A small network was trained on invented records. Each row is its activation on one of them, seen along a few directions.
Each row is followed by the record's values for the fields Madi, Tup, Sasab, Sez.
Not every record has every field; a missing one is left out.
The largest differences between rows may come from other fields.
Random noise pushes rows far along 3 fixed directions. That doesn't count. These rows show it; they differ only by the noise:
[ 139  -53  -66  -12   24  119 -157  -67 -275  -90   60 -368   12  215
  231]
[ 294  -69    0 -220  230  176 -399  -64 -237 -202  258 -480 -278  410
   18]
[ 120  -30 -131   86  -62   69   21  -51 -283   54    3 -267  110  113
  300]
[  60  -83   23  -28   28  140 -278  -81 -294 -240   14 -414   29  237
  247]
[   3  -90  412  109   31 -329  111  174 -429  232  -72  494 -261 -117
   17]

[ -61    6  312 -285  193 -254 -225 -125 -113 -342 -113  189 -312  -65
 -447] -> Madi: e2 / Tup: l2 / Sasab: p2 / Sez: j2
[-677  -89  296  455 -343   -3  -81  142   53  -63 -330  136  428 -361
  533] -> Madi: e1 / Tup: l2 / Sasab: p1 / Sez: j2
[  -3   77   75  217 -272   51  326  169  -87  194  -45  355   42 -217
  237] -> Madi: e2 / Tup: l1 / Sasab: p2 / Sez: j1
[  49  -40  -58    9  -69 -169  475  126 -230  392  210  235   64 -170
  424] -> Madi: e1 / Tup: l2 / Sasab: p2 / Sez: j2
[-396   -9  480  168  -89 -168 -311  117  287 -150 -168  368 -181 -196
 -449] -> Madi: e2 / Tup: l2 / Sasab: p1 / Sez: j1
[-198   81  130 -248 -268   85  165 -357   32 -220 -225 -223  378   61
   13] -> Madi: e1 / Tup: l1 / Sasab: p2 / Sez: j1
[-461 -414  242  -11   12  276 -644  105 -312 -804 -182 -513  390  176
  674] -> Madi: e1 / Tup: l2 / Sasab: p1 / Sez: j2
[ 165   76  -71  -31   34 -312  497   70 -292  321  -24  249   42 -280
  124] -> Madi: e2 / Tup: l2 / Sasab: p2 / Sez: j2
[  21   44  249 -206   55 -220   39 -121  -37 -227 -186   48   21 -100
 -218] -> Madi: e2 / Sez: j1
[-189  -51  435   81    7 -124 -220  331  295   11  108  320 -403  -47
 -415] -> Madi: e2 / Tup: l2 / Sasab: p1 / Sez: j1
[-414 -235    7  637  -34  206 -224  335    4  -57   74   60  -52  -14
  435] -> Madi: e1 / Tup: l1 / Sasab: p1 / Sez: j2
[  23  157 -228 -231  -36  114  -61 -355   56  -89  -24 -265    1  142
 -252] -> Madi: e1 / Tup: l1 / Sasab: p2 / Sez: j2
[ -80 -125 -319  115  -13  272 -241 -179 -192 -359  130 -733  364  389
  450] -> Madi: e1 / Tup: l1 / Sasab: p2 / Sez: j1
[ 135  -21 -215   76   31    2  299  -89 -129  142  -66   58  196  -84
 -156] -> Madi: e1 / Tup: l1 / Sasab: p1 / Sez: j1
[  40   95 -299  145  227  -31 -452 -278  424  -26  -72 -232 -136   98
 -271] -> Madi: e1 / Tup: l2 / Sasab: p1 / Sez: j2
[ -83  -90  484 -376   92  156 -175  106 -237 -209   47  150 -180  -29
  -92] -> Madi: e1 / Tup: l1 / Sasab: p1 / Sez: j2
[  86  289 -131  226 -107 -316   12  -23  477  450 -189  621 -149 -246
 -610] -> Madi: e2 / Tup: l2 / Sasab: p1 / Sez: j1
[ 112   17  656 -503   30 -292  211  187  -88  139  268  621 -472 -109
 -387] -> Madi: e2 / Tup: l2 / Sasab: p2 / Sez: j1
[ 114  -15 -434  134   87  295  -90 -152 -187 -366  151 -673  393  266
  405] -> Madi: e1 / Tup: l1 / Sasab: p2 / Sez: j1
[  78   45 -159    3  218   16  175 -109 -139  127    7 -306  150  -34
   58] -> Madi: e1 / Tup: l1 / Sasab: p1 / Sez: j2
[-163  -53   42   26    6  349 -401   98   32 -546   57 -276 -138  280
  126] -> Madi: e2 / Tup: l1 / Sasab: p2 / Sez: j2
[ 471  -89    2 -483  266  165   18  284  116  375  614  174 -758  194
 -385] -> Madi: e1 / Tup: l2 / Sasab: p1 / Sez: j2
[-289   34 -157  147 -180   43  107  -95  182  -17 -166 -115  262 -226
  -71] -> Madi: e2 / Tup: l2 / Sasab: p1 / Sez: j2
[ -48   23   71   69  312 -167 -406 -214  282  -18  -47   31 -338  -33
 -475] -> Madi: e1 / Tup: l2 / Sasab: p1 / Sez: j2
[  72   84 -421  -76 -401  432  730  -79   -7  226   34 -380  794  -61
  476] -> Madi: e1 / Tup: l1 / Sasab: p1 / Sez: j1
[  53  -24   18 -230 -110  290 -170  144  134 -160  256 -193 -274  172
  163] -> Madi: e2 / Tup: l2 / Sasab: p2 / Sez: j2
[-250  253  392   91 -284   -2 -249   55  420   65 -249  559  -41 -152
 -348] -> Madi: e2 / Tup: l1 / Sasab: p1 / Sez: j1
[-340 -193  612 -124   66  -64 -642  191  -43 -437 -246  228 -179  274
 -335] -> Madi: e1 / Tup: l1 / Sasab: p1 / Sez: j1
[-160   78  204 -216   30 -203   83 -153  -86 -292 -296   17  175 -174
  -70] -> Madi: e2 / Sez: j2
[ 309  202 -480 -163  124 -232  484 -375  -58  150 -163 -164  220 -183
 -174] -> Madi: e2 / Tup: l2 / Sasab: p2 / Sez: j2
[ 711  -57 -865   23  422  145   84 -116  -32  314  507 -670 -112  246
 -167] -> Madi: e1 / Tup: l2 / Sasab: p1 / Sez: j1
[-123 -126  552 -412  310  -78 -533   38 -393 -706   17 -158 -218   95
    3] -> Madi: e2 / Tup: l2 / Sasab: p2 / Sez: j2
[ 547   95 -407 -343  138   36  337   42  146  299  574 -206 -259  253
 -276] -> Madi: e2 / Tup: l2 / Sasab: p2 / Sez: j1
[-386   48  363 -403   34    2 -400 -514  -96 -770 -425 -302  184  104
 -260] -> Madi: e1 / Tup: l1 / Sasab: p2 / Sez: j2
[ -62  112  436 -402 -267   93  536  186   25  278  255  426  -91  -78
  163] -> Madi: e2 / Tup: l1 / Sasab: p2 / Sez: j2
[-180   63  558 -108  -12  -44  -81 -157   48 -207 -294  191  -18 -237
 -369] -> Madi: e2 / Tup: l1 / Sasab: p1 / Sez: j1
[ 134 -192  -41  153  134 -212  131  209 -186  149  293  109 -183   78
  164] -> Madi: e1 / Tup: l2 / Sasab: p2 / Sez: j1
[ 391  114 -275 -231  311 -183   39 -151  -57   68  141  -46 -333   14
 -422] -> Madi: e2 / Tup: l2 / Sasab: p2 / Sez: j2
[ 134  332 -672  199 -290  187   -8 -317  695  290  -63 -287  235  -33
 -288] -> Madi: e2 / Tup: l2 / Sasab: p1 / Sez: j1
[ 204   22 -321  459  -32  123  376  445  321  774  504  159 -196   58
  150] -> Madi: e1 / Tup: l1 / Sasab: p1 / Sez: j1
[  23  -11  242  -90  465 -123 -930 -254  256 -527  -55 -209 -382  235
 -570] -> Madi: e1 / Tup: l2 / Sasab: p1 / Sez: j1

Here are new rows. What are their fields?
[  20 -192  153    2  488 -180 -619  -94 -265 -630 -106 -188 -378  149
  -72] -> Madi: e1 / Tup: l2 / Sasab: p2 / Sez: j2
[ 551  -55 -269 -220  537  -60 -411 -187 -143 -235  370 -444 -433  337
 -334] -> Madi: e1 / Tup: l2 / Sasab: p2 / Sez: j1
[  53 -173  583  -70  515 -446 -261  216  -69  272  275  728 -951 -112
 -681] -> Madi: e1 / Tup: l2 / Sasab: p1 / Sez: j2
[ 296   37 -215 -178  434 -144 -182 -359 -213 -100  -49 -343 -229  241
 -294] -> Madi: e1 / Tup: l1 / Sasab: p2 / Sez: j2
[ -62  155 -297 -202 -161  -34  341 -483   78 -182 -304 -320  508 -145
   23] -> Madi: e2 / Tup: l2 / Sasab: p2 / Sez: j2
[-520   -5   61  432 -500   23  313  -57 -134 -287 -596    2  726 -236
  507] -> Madi: e2 / Tup: l1 / Sasab: p2 / Sez: j1
[  46  -72  178  133  184 -334  332   36 -267  100  -17  344  -25  -66
   35] -> Madi: e1 / Tup: l1 / Sasab: p2 / Sez: j1
[-728 -171  487  183 -270 -272 -202  121  -35 -340 -643  602  327 -305
   37] -> Madi: e1 / Tup: l2 / Sasab: p1 / Sez: j2
[ 221   16   68 -193   -6   77   26  276   46  130  300  144 -481   52
  -35] -> Madi: e2 / Tup: l2 / Sasab: p2 / Sez: j2
[ 136   11 -454 -103  -39  471  231    6  -61  -11  461 -680  350  352
  728] -> Madi: e1 / Tup: l1 / Sasab: p2 / Sez: j2
[-135   22   59 -284 -103   68    9 -131    8 -303  -46 -194  131   12
   39] -> Madi: e2 / Tup: l2 / Sasab: p2 / Sez: j2
[-582   64  268  261 -259   -2 -541 -288  262 -571 -573 -104  346 -271
 -238] -> Madi: e2 / Tup: l2 / Sasab: p1 / Sez: j1
[-501 -200  701 -231   81  106 -625  -58 -390 -764  -34 -128   -9  178
  316] -> Madi: e1 / Tup: l1 / Sasab: p2 / Sez: j2
[  74    7  474  -70   25 -326  464  280 -479  366  153  597 -115 -199
  168] -> Madi: e1 / Tup: l1 / Sasab: p2 / Sez: j1
[ 180 -152 -252  278  157  -35 -129  264 -204 -123  180 -181 -166  139
  210] -> Madi: e2 / Tup: l2 / Sasab: p2 / Sez: j1
[ 187   68 -375 -291 -120  227  -73 -328  390  -77 -125 -410  341  183
 -158] -> Madi: e1 / Tup: l2 / Sasab: p1 / Sez: j1
[  89   48 -214  206  -22 -419  460 -279 -242   80 -423   85  383 -367
   34] -> Madi: e2 / Tup: l2 / Sasab: p2 / Sez: j1
[-102  179  -31   26   16  117 -246  -87  304 -209 -178 -322  190  157
 -203] -> Madi: e2 / Tup: l1 / Sasab: p1 / Sez: j1
[-278  -73  164  278  105 -239   96  104 -453 -152 -162  275  150 -171
  263] -> Madi: e1 / Tup: l1 / Sasab: p2 / Sez: j2
[-286 -148   -9  246  -22 -205  -58 -141 -247 -208 -212   37  197 -150
  313] -> Madi: e1 / Tup: l2 / Sasab: p2 / Sez: j2
